Here are a small network's activations along a few directions, averaged over the inputs that share one value of a field.
Values that are neighbours, or in one group, have similar rows; names and order tell nothing.
In the rows, 500 means zero.
Random noise pushes rows far along 2 fixed directions. That doesn't count. These rows show it; they differ only by the noise:
573	554	554	566	556	534	619	476	533	472	367	503	434
528	549	651	645	599	641	659	500	578	506	307	421	371
425	382	715	422	459	599	582	435	746	342	155	417	655
538	487	566	463	493	500	581	446	594	401	314	514	558


Dogi, 24 values:
h12: 608	557	292	612	629	426	344	461	402	636	683	705	420
h20: 519	498	455	356	487	434	559	444	653	388	403	522	613
h11: 483	475	552	473	508	491	572	631	624	447	267	557	548
h24: 393	498	387	426	495	403	443	545	293	517	779	595	531
h23: 456	528	417	688	604	587	483	491	421	557	497	521	337
h8: 363	362	699	298	542	642	509	470	651	385	389	423	489
h5: 304	362	648	438	458	637	520	557	522	500	507	453	579
h21: 524	515	545	411	625	554	464	507	489	597	555	450	283
h17: 451	498	572	347	612	565	513	521	573	389	505	537	526
h15: 437	320	367	369	245	267	336	488	496	502	639	613	708
h16: 392	395	692	460	498	674	542	592	570	583	448	456	654
h7: 466	596	607	860	563	710	732	544	561	664	444	239	187
h18: 491	564	464	530	625	449	574	585	304	696	637	493	447
h19: 640	557	414	680	445	495	559	517	463	525	584	430	458
h22: 470	456	491	541	399	398	503	488	633	457	411	427	628
h6: 634	617	366	380	532	372	519	377	469	424	466	528	571
h14: 488	560	702	423	603	685	445	519	573	437	504	488	522
h13: 511	472	286	375	360	469	337	383	374	405	476	627	638
h1: 587	546	467	392	460	344	514	441	516	362	370	602	572
h4: 352	329	643	565	474	544	401	526	572	502	506	292	556
h9: 480	488	480	356	262	336	266	552	476	458	585	567	599
h3: 428	533	480	597	544	538	402	434	498	477	528	531	494
h2: 570	548	578	736	508	687	626	579	562	615	446	256	378
h10: 419	375	594	578	368	542	466	493	455	608	570	359	483
The values of Dogi form 6 separate groups.
List the group mates of h16, in the order listed.
Answer: h24, h5, h18
List the group mates of h15, in the order listed.
Answer: h4, h9, h10
List the group mates of h11, in the order listed.
Answer: h20, h6, h1
List the group mates of h23, in the order listed.
Answer: h12, h13, h3
List the group mates of h22, in the order listed.
Answer: h7, h19, h2

Zefer, 15 values:
g1: 587	382	369	707	559	607	445	575	660	592	473	450	313
g12: 640	528	560	354	529	371	465	592	522	323	477	459	501
g14: 443	579	509	578	834	627	676	467	467	514	592	643	449
g11: 382	500	509	436	430	549	311	497	338	347	466	528	488
g9: 562	655	497	560	491	428	313	448	377	592	720	603	245
g6: 525	449	430	743	486	354	566	369	277	699	517	328	479
g5: 624	666	489	437	669	602	466	345	493	494	410	522	481
g7: 390	558	497	562	637	631	611	534	496	704	712	393	148
g15: 480	524	473	710	430	621	611	628	585	642	406	551	337
g2: 421	665	497	729	424	545	642	511	566	613	577	425	618
g8: 474	501	316	190	426	530	329	589	327	526	490	585	730
g4: 590	574	347	339	414	244	585	366	500	251	369	689	561
g10: 684	480	657	517	498	541	760	600	520	570	482	471	377
g13: 250	350	777	515	594	573	488	736	570	569	493	373	616
g3: 649	464	498	687	428	453	437	410	453	460	617	430	471
The values of Zefer form 3 separate groups.
List the group mates of g14, in the order listed.
Answer: g12, g5, g4, g10
List the group mates of g3, in the order listed.
Answer: g1, g6, g15, g2

Mev, 24 values:
e19: 550	447	486	347	324	327	465	310	575	294	346	548	521
e7: 350	427	614	552	528	607	628	586	524	547	593	351	389
e15: 455	457	722	432	662	574	521	509	637	433	337	510	509
e5: 622	616	210	582	620	451	400	463	346	600	637	730	380
e12: 567	478	413	609	401	476	421	495	489	530	570	381	437
e21: 596	439	301	482	345	368	375	432	425	421	519	454	595
e24: 440	500	631	721	574	779	629	531	618	415	155	314	359
e16: 459	354	576	237	400	430	433	563	499	418	529	625	759
e1: 539	612	527	509	537	400	615	517	464	546	476	466	562
e2: 220	280	569	210	393	525	319	337	715	263	295	470	860
e13: 357	361	519	106	402	408	409	526	540	374	502	615	870
e17: 437	532	595	594	485	587	695	511	619	620	412	350	582
e4: 541	499	586	342	602	593	541	437	517	442	451	488	528
e18: 327	371	558	565	365	482	421	439	576	485	475	387	599
e6: 488	536	640	427	623	568	564	462	633	515	454	514	429
e3: 414	481	546	594	428	562	571	691	448	611	580	438	437
e10: 495	410	557	596	397	359	572	537	617	557	443	404	578
e9: 572	550	421	483	527	553	288	541	318	548	652	656	474
e11: 649	480	512	493	470	493	486	348	563	371	429	503	564
e20: 644	595	527	503	506	383	676	572	474	462	528	567	452
e8: 540	569	574	445	662	593	521	564	559	462	417	519	380
e14: 360	442	552	740	455	605	440	572	468	700	553	368	410
e22: 597	608	510	657	593	571	565	450	605	582	366	441	397
e23: 404	450	188	220	341	335	271	443	341	360	736	769	690
The values of Mev form 6 separate groups.
List the group mates of e7, in the order listed.
Answer: e16, e13, e3
List the group mates of e15, in the order listed.
Answer: e4, e6, e8
List the group mates of e24, in the order listed.
Answer: e19, e11, e22
List the group mates of e18, in the order listed.
Answer: e12, e21, e14
List the group mates of e10, in the order listed.
Answer: e1, e17, e20
